A small network was shown many inputs. Here are its activations along a few directions, one row for each input.
Each table varies a few parts of the input and shows all the possible inputs, shuffled.
Descriptions start from the smaller parts, as in this example, which fits no table here: one of 5 places around a ring, together with either a single point or one of 11 places along a line or (one of 3 separate values, together with one of 4 places along a line).
Shared parts are said once, and a part with two or three values counts as separate values.
(in the rows, 128 means zero)

Other details of the inputs vary at random and push rows far along three fixed directions, the same in every table; ignore that.

Table:
x1: [151 175 100 128 178 156 114 110 190 151  85]
x2: [176 152 100 119 134 117  55 137 168 166 100]
x3: [121  65 141  88  95 122 116 165 124 179 156]
x4: [140 159  76 138 108 114 104 162 144 180 127]
x5: [ 77 141 149 169 107 115 177 128  86  91 139]
x6: [ 88 125 128 167  99 120 183 130  70  96 159]
x7: [106 138 102 121 130 139 147 145 128 170 127]
x8: [ 91  97 109 107  94 122 152 158 108 188 163]
x9: [ 86  88 114 123  79 129 155 143  64 146 182]
x10: [126 155 183 155 163 115 110  81 135  35  93]
x11: [126 110 115 115 112 134 136 137  99 166 154]
x12: [121 122  94 107 127 144 127 149 135 222 147]
x13: [151 111 193 125 140 114  94  97 117  33 117]
x14: [136 124  77  95 126 149 138 156 130 204 143]
x15: [148 159 171 161 149 128 129  84 138  26 101]
x16: [103 161 120 178 135 129 178 103  91  75 113]
x17: [162 128 110 108 142 140 114 115 164 150 123]
x18: [102 172 123 172 136 118 176 106 101  73 133]
x19: [123  71 147 101 111 134 110 162 123 145 138]
x20: [170  52 196  62 133 128  47 155 164 102 117]
x21: [171 177  91 124 183 136 121  97 186 147 100]
x22: [102 134 143 160 109 109 174 106  82  76 131]
x23: [ 89 136 116 144 118 130 165 139 102 139 127]
x24: [100 219  64 191 168 144 191 106 147 166 113]
x25: [179  45 203  75 127 123  51 141 171 109 119]
x26: [135 203 109 159 189 127 139  80 181 111  82]
x27: [168 142 103 118 124 117  67 152 162 147  93]
x28: [152 138  84 120 149 151 124 125 144 195 137]
x29: [183 125 113 107 159 141 102 117 179 161 113]
x30: [120  52 146  89  81 133 117 163  90 124 163]
x31: [122 186  61 142 150 145 165 111 125 191 133]
x32: [149 179 121 131 176 142 112  99 171 147  95]
x33: [ 83 134 117 170  68  75 142 139  72  89 133]
x34: [115 106 163 129  98 117 146 136  87  83 152]
x35: [ 77  81 127 120  81 118 152 150  94 147 167]
x36: [ 81  82 133 129  91 124 144 152  78 156 169]
x37: [135 175  88 145 154 145 159 115 133 147 107]
x38: [150 119 190 138 126 120 121 113 118  47 118]
x39: [173  99 186  98 144 138  66 128 183  94 111]
x40: [127  84 160  95 105 127 110 162 129 144 152]
x41: [129 157 184 158 158 115 121  97 145  31  98]
x42: [ 78 134 148 161 113 121 152 106  89  83 135]
x43: [172  79 155  76 136 134  77 145 148 115 126]
x44: [134 140  83 114 129 134 150 130 135 186 140]
Each input here is: one of 4 separate values, together with either a single point or (one of 2 separate values, together with one of 5 places around a ring).
The inputs of x42 and x39 match in every part but the choice among 4 separate values. If x9 is changed in the same way as x42 into x39, which row does it become? -> x15
Which other rows agree with x26 in the choice among 4 separate values? List them by row number. -> x3, x8, x17, x21, x22, x25, x29, x33, x35, x44
Start at x38 and move only the place on the ring of 5, one step at a time. The first step leads to x34. Which rows follow, in order? -> x18, x15, x6

Table:
x45: [164 197 136 170 159 137 132  88 149  66  89]
x46: [146 167 115 131 165 142 120  98 156 118  73]
x47: [ 70 155  89 181 103 124 178 146 100 170 150]
x48: [162 131 102  95 140 136  96 122 166 201 141]
x49: [ 70 158  72 150 116 135 170 133  77 158 148]
x50: [167 101 157  91 127 137  62 157 182 162 126]
x51: [154 156 145 153 139 128 142 101 141  52  86]
x52: [115  61 219 111  86  94 106 150 108  48 122]
x53: [118 150  89 127 137 120 140 115 127 166 150]
x54: [146  70 172 109 104 111  90 124 117 115 151]
x55: [ 76 140 119 172  99 114 166 144  91 138 149]
x56: [113  91 132 145  77 124 150 157  73 121 167]
x57: [115 157 119 152 147 109 152  86 129  85 113]
x58: [138 151 119 143 149 141 112 112 129 139 106]
x59: [152  89 182 110  98 117 106 145 100  82 144]
x60: [136 149 156 146 160 101 128  77 140  51  95]
x61: [161 117 114 111 145 153  81 135 153 183 115]
x62: [127 102 159 128 113 115 107 154 127 140 137]
x63: [145 179 131 158 152 124 142 104 125  62 110]
x64: [126 196 140 167 158 120 133 105 153 105  95]
x65: [118  63 207 104 101 110  84 137  78  47 136]
x66: [104 109 140 134 122 125 128 124 102  85 114]
x67: [132 138  81 131 128 137 154 144 133 146 132]
x68: [173  77 185 112 109 119  91 145 114  87 136]
x69: [171  86 143  68 139 140  72 143 158 159 102]
x70: [159 119 111 105 120 136 131 144 142 141 122]
x71: [ 99 147  87 165 117 123 163 109 105 167 152]
x72: [118 121 131 116 120 132 115 136 101 152 133]
x73: [142 178  98 138 171 152 108 104 157 134  95]
x74: [146 104 161 100 115 125  82 155 154 144 134]
x75: [ 99 169  87 155 154 171 227 122 112 160 156]
x76: [ 92  76 143 128  72 106 165 159  59  74 164]
x77: [ 99 166 111 158 150 127 154 101 110  86  95]
x78: [131 144 112 129 143 143 126 114 141 132  91]
x79: [168 138 201 118 199 161 107 102 209  88  91]
x80: [ 97 157  72 132 124 133 148 158 138 197 151]
x81: [116 113 150 128 115 102 144 104 110  92 125]
x82: [161 170 137 136 169 149  88  94 163 113  81]
x83: [135 156  71 127 128 142 149 146 127 167 150]
x84: [150 184  98 149 154 132 163 108 145 114  93]
x85: [154 163 149 157 146 130 123 101 136  41 105]
x86: [157 101 138 122 107 130 116 149 115 128 146]
x87: [110 146 158 156 128 117 121 122 135  69 117]
x88: [181 133 129 105 133 142  99 137 154 141 127]
x89: [100  76 171 123  95 107 118 157 117  81 135]
x90: [ 93 152  85 150 111 125 164 114 105 173 159]
x91: [ 66 135  90 147 116 120 179 135  71 137 135]
x92: [117 107 145 122 108 121 123 147 144 123 118]
x93: [ 98 182 129 171 144 113 150 116 128  91 114]
x94: [125 101  95  91 120 130 115 177 161 202 143]
x95: [132 103 165 101 166 172 130 118 139 131 127]
x96: [156  99  85  84 123 136 126 173 142 193 149]
x97: [150 131 142 108 184 162 141  91 176 153 134]
x98: [169  84 123  68 125 129  88 133 170 179 132]
x99: [105 157 121 150 144 112 149 129 141 112 108]
x100: [ 92 110 102 116  93 122 153 168 123 180 145]
x101: [ 77  81 153 128  74  97 145 130  59  86 182]
x102: [ 86  79 127 123  89 105 150 133  88 117 164]
x103: [102 153  80 146 123 124 172 105 126 157 130]
x104: [ 91  89 142 134  92 119 135 148  58 136 153]
x105: [154 150 138 146 155 116 115  88 144 122 114]
x106: [150 125  76  95 139 141 103 133 167 213 153]
x107: [143 109 114  88 123 148  90 150 132 195 137]
x108: [173  95 136  76 131 127  75 133 160 187 146]
The inputs of x71 and x47 match in every part but one. If x60 is changed in the same way as x71 into x47, which row does it become? -> x99
What is each input in this table made of? -> one of 4 separate values, together with either a single point or (one of 3 separate values, together with one of 5 places along a line)
Which other rows does x60 become when the choice among 3 separate values takes its other values? List them by row number. -> x57, x102
Which other rows does x101 become when the choice among 4 separate values takes its other values? List them by row number. -> x49, x80, x83
Which other rows does x89 become when the choice among 3 separate values takes its other values? List them by row number. -> x94, x99
